Here are a small network's activations along a few directions, averaged over the inputs that share one value of a field.
Related values have similar rows: they may be neighbours, one step apart, or belong to one group.
In the rows, zero is written as 500.
Random noise pushes rows far along 2 fixed directions. That doesn't count. These rows show it; they differ only by the noise:
474 432 482 442 475 379 496 540 540 705 563 535 610
442 515 476 452 491 472 499 486 513 638 516 496 642
500 397 362 486 410 311 498 621 524 673 578 713 529
458 489 414 475 455 428 499 534 507 627 528 593 597


PIGED, 24 values:
kis: 612 348 598 458 421 370 419 405 552 628 498 430 377
maz: 658 471 500 474 493 455 444 410 569 631 551 404 392
voru: 494 503 617 434 409 472 448 472 406 405 574 521 425
mar: 378 624 435 671 473 678 538 344 526 412 502 405 513
nirof: 690 189 525 554 559 193 513 608 660 715 683 465 373
dutos: 570 473 594 431 480 426 474 580 584 507 671 545 460
lemo: 607 444 472 471 477 577 408 407 482 524 457 440 376
dipi: 518 474 379 489 481 394 464 551 425 389 415 773 494
dak: 407 608 463 550 440 527 602 545 509 489 438 364 583
tonuf: 566 551 446 461 530 507 486 508 508 477 459 550 629
teb: 516 540 336 511 494 547 427 545 374 367 399 697 538
dekav: 463 445 340 484 324 361 511 668 554 504 705 815 336
sedo: 478 513 509 531 574 581 548 580 400 407 497 664 397
pofep: 521 376 663 551 563 518 498 368 536 478 457 313 526
lil: 482 550 356 516 426 598 490 418 627 518 450 560 379
gemu: 516 735 309 575 504 669 592 509 417 234 329 423 539
nofa: 344 656 635 494 628 664 587 465 582 495 473 415 531
fiden: 575 323 450 645 493 438 447 567 506 470 515 560 386
fela: 545 311 631 445 559 400 516 644 512 585 492 294 558
sibed: 465 407 971 374 722 382 525 452 509 708 573 190 536
mot: 500 465 503 517 443 462 568 555 421 371 350 428 521
geg: 400 579 414 487 476 521 516 458 468 548 500 565 628
faz: 582 444 631 521 568 386 552 629 557 620 623 575 442
nida: 450 555 659 374 583 658 414 450 450 413 542 365 530
A value of PIGED combines one of 6 hidden first parts with one of 4 second parts; all combinations occur once.
- maz and lil share the first part; maz and tonuf share the second. Which value has the first part of tonuf and the second part of lil? => geg
- dipi and teb share the first part; dipi and pofep share the second. Which value has the first part of pofep and the second part of teb? => fiden
- dak and gemu share the first part; dak and dekav share the second. Which value has the first part of dekav and the second part of gemu? => dutos
- sibed and sedo share the first part; sibed and mot share the second. Which value has the first part of mot and the second part of sedo? => fela
